[185 115 137 122 127] -> z559
[125 135 135 144 102] -> z830
[100 120  71 111 148] -> z984
[120 110 124 159 129] -> z906
[132  51  79 133 122] -> z666
[104 143 104 143 143] -> z248
[120 127 126 139 127] -> z677
[109 201  82 144 118] -> z152
[ 81 140 184 127 147] -> z707
howmany z248: [143]
3
howmany z666: [132]
1
howmany z830: [135]
2
howmany z677: [121]
0
howmany z677: [127]
2
howmany z677: [139]
1
howmany z906: [110]
1

[ 95 113  96 177 154 162  68  67  84  89 123  99  96  40 151 110  85 218
 143 139 170  66 146 157 102 129 109 126] : z845
[ 95 113  96 177 154 162  68  67  84  89 123  99  96  40 151 110  85 218
 143 139 170 131 146 129 129 128 126 130] : z103
[127 124 124 127 131 130 127 125 127 128 132 130 126 127 130 130 130 126
 127 134 127 130 125 126 128 128 127 132] : z640
[130 127 132 126 129 127 128 128 126 128 130 129 128 129 127 127 136 125
 127 127 119 132 130 121 126 122 133 127] : z333
[129 138 133 130 122 149 124 129 116 137 126 133 132 122 122 124 130 116
 123 106 115 111 128 132 113 121 135 125] : z213
howmany z333: [127]
7
howmany z213: [132]
2

[ 61 161 157  97  91 140  72 123  82 137  72 150  72  74 118  71  74  74
 178  74] -> z964
[149 175  68 136 100 161  98 149 146  83 151 114  83  83  68 164 123 115
 133  82] -> z700
[158 152 145 155  89  93 104 111 164 106 115  97 152 169  56 152 108 104
  84  83] -> z376
[ 91 164 113 181 134 141 133 142 110 132  39 116 134 138  91 101 137 192
 154 149] -> z940
[ 83 172 138 155 117  73 131 140  96 146  85 113 130 137  65  81  84 116
 134 132] -> z649
[ 72 151 153 151 135 116  40 141 144 181 146 147 122 106 151  91 112  87
 128 122] -> z525
howmany z525: [151]
3
howmany z964: [72]
3
howmany z700: [134]
0
howmany z700: [82]
1
howmany z700: [83]
3
howmany z940: [142]
1

[212 123 147 148 123 120 128] -> z305
[124 130 136 128 128 127 143] -> z232
[212 148 147 147 212 127 147] -> z306
[127 130 136 128 147 127 128] -> z391
howmany z306: [147]
3
howmany z391: [147]
1
howmany z391: [127]
2
howmany z232: [127]
1
howmany z305: [123]
2
howmany z305: [148]
1

[124 120  86 137 130  93 134 112  96 123 130 146 133 145 143 120 131 130
 134  94] -> z167
[157 146 117 183 140 175 179 172 130  85  73  71 177  96  96 135 114  73
 117 156] -> z962
[ 75 197 168 169 156 167 189 105 200  74 147 153 137  65 136 115  67 140
 184 164] -> z548
[171  90 169 118 127 151 121 160 144 144 170 118 192 123  66  58 144 151
  91  74] -> z952
[148 111  97 131 156  97 145 127 127  97 162 179 146 154  97 106  80 155
 161  97] -> z929
[131 136 113 126 110 132 132 151 121 125 122 121 122 127 110  94 109 155
 145 100] -> z948
[171  90 169 118 127 151 121 160 144 144 170 118 192 156 121 126 120 106
  77 118] -> z340
[ 87 156  87 173 177  96 163  58 114  98 111 170 115 114 183 177 153 101
 160 158] -> z393
[146 107 116 124 117 123 112 135  90 161 128 113 146 154 126 144 171 109
  90 122] -> z858
[185  73  88 133 148  89 113 134  80 145 110 125 155 184 153 173 180  84
  87 119] -> z392
[103 129 120 122  97 126 120 154  91 160 163 127 152 137 118 105 144 132
  99  94] -> z288
[146 101 153  96 112  83  90 128  85 187 161 165 112 194 153 123 129 129
 129  80] -> z936
howmany z929: [96]
0
howmany z936: [152]
0
howmany z952: [143]
0

[133 131 146  75  75 125 128 130 221 105 140 152 162 101 127 127 127 132
 130 128 133 130 125 106 106 127 131 126 117 120 123 133 136 139 127 127
 128 127  70 128 138 129 130 124 131 132 129 127 122 126 128 126 114 131
 128 113 127 123 130 128 124 126]  z27
[122 130 126 141 128 125 129 126 155 125 126  89 135 136 135 128 127 119
 128 126 127 129 130 130 140 135 130 128 136 124 128 135 123 134 132 130
 129 136 128 129 124 126 129 128 128 126 128 128 129 124 128 116 137 129
 135 135 132 124 128 126 128 134]  z600
[128 130 134 113 135 125 128 125 135 134 125 142 131 101 109 122 128 130
 128 130 136 129 128 149 125 126 122 128 131 128 123 128 120 129  85 132
 131 124 104 129 141 126 127 137 134 137 124 126 128 126 129 132 101 128
 129 128 132 126 127 129 128 128]  z577
[121 132 154 119 128 144 128 126 162 129 137  68 162 101 155 131 130 120
 126 129 125 127 130 120 133 128 133 133 124 134 135 133 128 164 153 132
 129 128 131 128 134 127 130 129 123 126 121 131 130 124 129 126  94 124
 126 143 132 131 129 126 125 124]  z246
[127 131 171 119 108 153 127 126 168 141 137 131 123 115 136 128 129 132
 129 127 125 127 132 103 150 129 130 127 129 114 130 131 136 134 127 128
 131 133 126 128 129 128 128 122 131 139 124 125 129 125 128 110 131 128
 129 146 125 132 128 124 128 122]  z209
[130 129 109  97  68  97 127 124 129 129 133 184  97 186 104 133 126 134
 127 128 131 104 121 116 143 127 131 131 119 126 127 128 134 157 148 133
 127 127 159 130 131 133 127  97 131 127 123 126 126 124 127 116 114 122
 128 133 125 131 128 128 131 136]  z496
[129 130 158 102 115 130 128 126 182 141 134 121 107 150 159 132 131 138
 131 127 128 129 124 158 130 126 125 128 141 136 124 132 117 152  90 131
 131 133 137 129 140 130 127 146 132 137 127 124 128 124 129 121 137 129
 124 123 128 124 127 130  98 134]  z976
howmany z496: [134]
2
howmany z976: [141]
2
howmany z496: [97]
4
howmany z577: [124]
2
howmany z496: [104]
2
howmany z246: [129]
6
howmany z600: [128]
13

[102 150 158  84 138  98 130 128  76 175 131  82 142 123 127  52 119 125
 123 135] = z885
[121 132 116 128 129 164 106 156 143 133 133 189 151 119 141 144  89 125
 114 158] = z955
[150 162 125 113 148 105 134 163  98 181 137 140 163 160 134 142 161 112
  97 131] = z641
[116 141 145 113 135 119 126 106 111 139 164  71 135 123 140  51  99 101
 144 139] = z708
[ 91 140  88  91 115 146 116 151 113 112 112 163 140 112 137 136  90 126
 107 146] = z184
[170 149 153 103 152  91 119 166  98 189 145 138 132 153 137 161 163 136
  99 126] = z644
[111 142 153 112 135 126 135 110 103 151 160  77 136 130 139  55 100 100
 117 145] = z11
[154 160 113 121 148 120 128 168  95 177 137 134 169 157 128 148 113 113
  94 128] = z413
[129 123 154 115 117 124 154 154 147 140 124 154 148 118 117 154  83 123
 112 154] = z230
howmany z413: [112]
0
howmany z230: [154]
6
howmany z708: [146]
0
howmany z955: [144]
1
howmany z230: [83]
1

[139 114  78  78] -> z299
[36 36 36 84] -> z822
[112  65 152 126] -> z861
[140  89  98 178] -> z407
[ 68 188  36  68] -> z200
[192 192 192 192] -> z868
[ 97 187  97  97] -> z879
[179 147  37 179] -> z486
[ 67  57 183  67] -> z736
[178 153  76  92] -> z242
[158 105 184 187] -> z197
howmany z879: [97]
3
howmany z868: [191]
0
howmany z486: [147]
1
howmany z200: [188]
1
howmany z822: [36]
3
howmany z736: [183]
1

[153 130 107 133  68 216 100 120]  z527
[102 120  70 170  61 114  87 107]  z931
[ 95 115  42 157  69 140 105 121]  z680
[ 48 107  48 124 107  48  49 107]  z872
[ 47 139  49 135  58 169  57 101]  z851
[179 101 169 166  84 152  84 120]  z721
[ 70  90  53 151  84  92  86 132]  z954
[118  59 136 178 110  67  81 131]  z441
[133  86  78 104  73 149 113 127]  z395
[152 202  86 152  91  94  75 152]  z185
[201  55  66 125  85 201 164 164]  z49
[ 89 123  48 150 139 139  71  48]  z776
howmany z185: [152]
3
howmany z931: [170]
1
howmany z721: [152]
1
howmany z49: [201]
2
howmany z872: [48]
3
howmany z776: [48]
2
howmany z954: [86]
1

[126 142 132  78 118 114 124 118 139 135 136 104 171 108 138 105 103 129
 115 152 133 196 117 159 164 122 153 136 105 137 121 125 136 123 130 128
 145 154 126 159 155 169] -> z633
[ 86 104 128 146 108 132 130 128 132 103 122 134 134 131 152 112 115 137
 131 127 129 113 146 109 139 135 111 140 120 103 106 129 130 158 144 137
 111 168 113 124 141 158] -> z774
[130 171 134 165 142  80  97  89 129 112 122 137  75 119  70 123  99 135
 123 127 104 135 124 101 139 100 102 149 130 145 152 144 130 153 120 162
 171 136 175 146 122 116] -> z410
[110 108 124 146 157 120 154  93 132  84 113 131 186 185 118 101 107 153
 101 177  92 113 117 126 156 161 119 154 145 116 140 101 127 143 140 119
 162 140 126 137 173 169] -> z488
[130 118 134 165 142  80 154  89 129 112 122 137  75 119  70 123  99 135
 123 127 104 135 124 101 139 100 102 149 130 145 152 144 130 153 120 149
 171 136 126 146 122 116] -> z714
[122 127 139 152 137 109 133 118 129  98 125 131 104 131  91 135 119 137
 126 115 117 120 135 113 123  95 102 136 130 124 129 139 127 153 120 149
 136 126 157 132 109 116] -> z621
[ 98  99 115 152  83 103 142 138 107 117 122 150 134  90 119 120 111 129
 142 115 149 135 131  97 135 152  90 131 110 145 125 158 152 108 133 132
 119 164 131 111 136 126] -> z264
[118  99 141 115 113 178 136 128 100 121 129 157  97 161 179 135 147 145
 134  65 133  82 167 130 115 144 119 145 174 103 156 120 132 108 161 141
  76 117 113 124 132 100] -> z229
[114 132 124 171 147 137 133 133 126 103 114 134 112 143 104 138 131 122
 138 120 109  82 131 109 115 135 107 122 140 107 129 138 125 143 120 115
 128 112 131 106 120 138] -> z138
[130 146 119 146 147 143 111 163 136 130 122 124 104 137 118 142 155 111
 140 121 125  97 117 126 102 139 128  99 130 120 106 121 121 123 109  98
 119  98 108  93 132 121] -> z739
[110 151 126 128 118 132 114 148 129 130 127 114 134 119 132 131 119 124
 123 115 137 143 131 138 131 122 132 113 101 116 102 120 132 138 120 111
 119 140 122 119 136 147] -> z891
[138 146 109 159 108 126 130 123 110 144 129 121 112 119 111 153 123 124
 123 102 149 120 131 113 115 126 123 108 101 141 129 120 127 178 116 115
 128 131 140 128 113 116] -> z856
howmany z739: [99]
1
howmany z229: [132]
2
howmany z410: [171]
2
howmany z138: [120]
3
howmany z264: [132]
1

[141  89 156  89 141  89 141 141 212] : z686
[100 156 129  76  96  65 142 121  60] : z108
[103 187 211 129  62  96 156 136  73] : z522
[ 94  97 169  77  77 142  94  77  94] : z717
[166 219 156  71  95 146 150  88  82] : z709
[117  98 114  69 130 209 196  98 209] : z405
[117 159 114  69 130  69 196  98  78] : z746
howmany z686: [89]
3
howmany z717: [77]
3
howmany z686: [141]
4
howmany z405: [98]
2
howmany z746: [78]
1
howmany z717: [94]
3
howmany z522: [136]
1

[ 94  46 168 139 126 127] = z304
[202 118  72 115 168 184] = z192
[122  70 122 122 168 153] = z176
[163 131 175 109 147 176] = z550
[ 72 192 140 119  78  84] = z381
[174  76 157 149  75  76] = z554
howmany z176: [121]
0
howmany z554: [74]
0

[129  98 149 153 162 100 103 108 148 134  45 134 167 133 121 135 158 117
 157 149 130 112 115 167 148 168 145 119 122 156  97 133 105  99 136 179
 116 124 150 155 160 112 110 181 105 150 151 155 178 143 110  74  98 127
 127 135 107 159]  z517
[122 140 140 134 111 152 112 158 133 127  93 116 127 102 125  92  87 115
 121  86 192  98 162 151 149 134 191 104 113 145 113 111 172 146 132 163
 147 194 139 134 139 101  87 107  68 114 169 123 180 134 105 113 135  87
 195 155  98 112]  z266
[114 123 154 142 117 139 116 148  57  97  96 118 117 130 110 121 132 144
 132  71 176 122 134 112 129 140 179 119 117  57 114 115 176 161 116 146
 104 170 134 139 129  94  57 109 120 110 162 126 176 119 134  57 135 104
 192 160  82 100]  z332
[143 160 129 160 111 135 109 183 157 149 191 170 108 191 147 151 155 149
 124 137 133 103 144 127 145 116 103 144 119 122  68  97 150 128 104 145
 122 121 114 111 109 116 128 108 149 152 112 143 183 101 199 171 133 131
 106  99 178 133]  z847
howmany z517: [148]
2
howmany z847: [111]
2
howmany z332: [57]
4
howmany z266: [172]
1

[124 152 148 169 128  91 124 151 160 140 103 112 174 103 124 114 103 107
 114 142 111 112 127 181 139 146 106 129 137 115 166 110 103 146 109 132
 120 148 131 148 117  99 163 124 136 158 156 156 118 155 106 114 141 148] -> z945
[109 158 115 164 102  84  93 120 145 125  95  84 184 102  96 109  88 131
  91 108 101  92 118 163 106 106  97  97 136 100 159  71  83 145 107 112
  90 143  97 105  83  99 189  92 123 161 157 147 112 119  73  91  97 121] -> z398
[ 87 128  75 118 102 148 108 115  69  82 133 160 117 113  96  96 132 161
  98  78 107 187 188 112  83 103 112  86 106 183  92 120 146 117 172 101
  83 180 111 144 125  95 126 162 102 121 109 117  97  98 107 100  94  84] -> z852
[157 131 150  99 194 153 193 122 159 135 126 169 119 135 154 131 139 147
 139 180 144 120 102 125 189 183 154 186 129 112 106 145 113 130 156 193
 183 146 123 135 123 151 122 113 192 129 135 103 128 165 120 202 125 161] -> z720
[ 79 124 160 130 101 163 111  96 143 125 175 110 122 178 124 159 105 171
 120  85 179 136 110 124  96  86 171 105 145 131 150 117 123 110 132  95
 138 120  71 168 122 168 140 106 101 134 107  95 178  82 163 130  95 106] -> z47
[118 175 120 160  90  75  88 112 165 117  92  82 183  98  92  95  64 137
  77  96 101  87 117 161  98 100  92  86 147  99 157  68  75 154  97 101
  80 139  89  97  82  90 168  94  92 180 165 135 118 111  85  81  95 109] -> z562
[139 117 140 109 144 141 148 137 150 108 143 146 124 144 163 142 126 132
 128 151 153 128 101 149 150 162 152 149 115 112 119 147 118 115 122 138
 163 141 111 129 117 144 131 110 155 137 124 116 148 153 145 166 139 132] -> z322
[116 124 150 176 122 125 130 112 117 171 115 161 110 117  80  76 107 113
 109  94 116 157 158  97 104 108 118 103 152 182 157 108 153  90 173 120
  85 156 168  92 187  85  95 193 109  97  88 129 114 100 134 105 124  81] -> z280
[150 126 158 145 144 101 139 106 152 174 105 128 102 118 114  95 105  78
 115 138 122  83  92  91 145 138 126 139 138 105 156 102 121 117 118 146
 128  87 169  79 175 116  79 136 135 102 119 116 132 133 137 128 130 112] -> z805
[131 176 135 150  99  95 100 110 157 142 107  88 167 112 103 108  85 145
 101 101 107 100 133 131 102  91 103  94 153 116 151  87  93 166 108 112
  87 121 116 116 109 111 146 114  92 171 164 135 125 101 103  89 104 127] -> z312
[136 106 121  99 139 164 143 148  99 112 160 156  96 144 159 148 161 123
 154 140 143 173 152 128 136 149 144 142 102 154  99 173 161 121 142 131
 151 136 142 151 151 144 100 148 144 109 114 124 135 145 161 147 152 133] -> z330
howmany z280: [156]
1
howmany z945: [124]
4
howmany z852: [117]
3

[127  59 109  84  49 103 134 193 107 143 160 152 138 177 151 104  98  84
 144 148  85  92 111 161  46 146 113 121 121  93 104 124 120 171] -> z114
[121 144 181  85  87 142 165  52 100 110 149 128 123 176 128  69 106 145
 110 132 123 106 112 148  64 174  85 158 128 106  67  48 139 153] -> z942
[152 210 193 110  87 142 131  72  79 158 129 117 140 150 103 102  66  91
  81  85 104 140 133 106 116 107 125  82  72 154 167 190  71 132] -> z162
[127  59 109  84  49 103 134  65 107 143 160 152 138 177 151 104  98 188
 144 148  85  92 111 161  46 146 113 121 121  93 104 124 120 171] -> z526
[127  48 101  84  45 194 131 133 108  90 161 194 140 177 155 133 138 194
 148 151  80  89 194 131  43 144 116 117 121  90 107 133 119 173] -> z204
[119 138 179  83  86 141 166  51 101 150 151 130 123 177 129  68 108 149
 112 135 123 103 111 151  59 175  86 158 130 102  65  47 141 152] -> z811
[152 210 193 110  87 142 131  72  79 158 129 117 140 150 103 102  66  91
  81  85 104 160 135  89 141 139  91 127  79 173 123 195  93 171] -> z140
howmany z942: [100]
1
howmany z204: [131]
2
howmany z942: [85]
2
howmany z204: [194]
4
howmany z162: [193]
1

[129 140 121 135 200 126 138 126 145 111 124 104 134 119 116  93 125 120
 147 135 147 127  97 128 125 147] = z533
[131 119 132 129 125 134 127 130 128 131 133 128 131 127 137 127 127 127
 126 126 130 126 123 126 130 127] = z831
[139 103 154 118 136 142 147 127 139 128 138 137 124 120 169 125 129 151
 130 148 154 119 125 148 128 122] = z552
[137 125 127 126 125 130 133 135 127 119 124 131 129 119 137 127 131 133
 137 126 133 130 125 137 132 127] = z842
[121 151 123 124 151 118 123 129 131 119 120 123 129 125 105 120 130 135
 140 119 128 130 133 126 132 128] = z356
[126 134 126 131 122 117 120 119 129 119 119 140 125 128 132 141 131 127
 132 119 140 133 135 130 119 129] = z695
howmany z695: [125]
1
howmany z842: [138]
0
howmany z533: [126]
2
howmany z695: [126]
2
howmany z831: [127]
6
howmany z695: [119]
5
howmany z831: [131]
3

[ 82 174  82 174] : z503
[113 184 173 197] : z221
[176 140  88 197] : z826
[ 64 160 149  72] : z558
[ 61 192 127 142] : z612
[ 86  86 155  86] : z92
[ 54  54  54 105] : z767
howmany z92: [86]
3
howmany z503: [174]
2
howmany z767: [54]
3
howmany z92: [155]
1
howmany z612: [61]
1
howmany z221: [113]
1

[119 128 107 113 148 147 109 112 131] : z29
[206 166 144 117 123 106 149 141 166] : z130
[154 159 131 117 123 159 137 159 154] : z557
[ 98 128  98 113 148 147 109  98 126] : z591
[163 105 125 107 114 108 125 163 158] : z480
[206 166 160 117 123 106 164  69  83] : z958
[123  94 133 126 112 100 144 181 126] : z698
[123 146 119 128 151 160 116  91 136] : z277
[127 105 125 107 114 108 135 163 116] : z661
[111 102 125 139 137 155 142 141 153] : z337
howmany z557: [158]
0
howmany z591: [98]
3
howmany z130: [166]
2
howmany z480: [124]
0
howmany z480: [164]
0

[106 128 104 145 128 128 146] : z765
[133 107 141  96 133  96 133] : z289
[121 131 131 121 121 131 131] : z563
[157 132 116 112 112 120  61] : z402
[120 120 112 112 112 120  61] : z916
[131 129 117 131 116 127 117] : z844
[123 156 115 135 115 110 123] : z358
[111 138 131 131 144 130 105] : z972
howmany z844: [117]
2
howmany z289: [132]
0
howmany z844: [130]
0
howmany z765: [128]
3
howmany z916: [112]
3
howmany z358: [123]
2
howmany z563: [132]
0

[111 185  82 166 115 161  89 106 129 154 173]  z401
[135 115 142  43 145 149 100 127 119 116 106]  z849
[129  89 132 132  73 126 132 127 153 101 119]  z175
[134 140  97 113 134 136  94  89 116 109 179]  z988
[145 107 156 130 104 151 151 151 133 107 107]  z372
[118 139  76 105  83 131  84  45 114 140 180]  z648
[ 78 134 136 146 140  98 135 212  75 163 146]  z40
[109 141 104 160  78 154 120  88 120 150 159]  z511
[111 185  82 166 130 161  89  72 129 154 173]  z249
howmany z372: [107]
3
howmany z175: [126]
1

[132 120  61 120  70] = z553
[132 120 102 168  98] = z225
[116 115 123 123 116] = z8
[167 109  51  51  54] = z145
[ 79 122 116 116 116] = z455
howmany z455: [115]
0
howmany z455: [116]
3
howmany z553: [120]
2
howmany z455: [79]
1
howmany z145: [51]
2
howmany z8: [123]
2
howmany z553: [132]
1

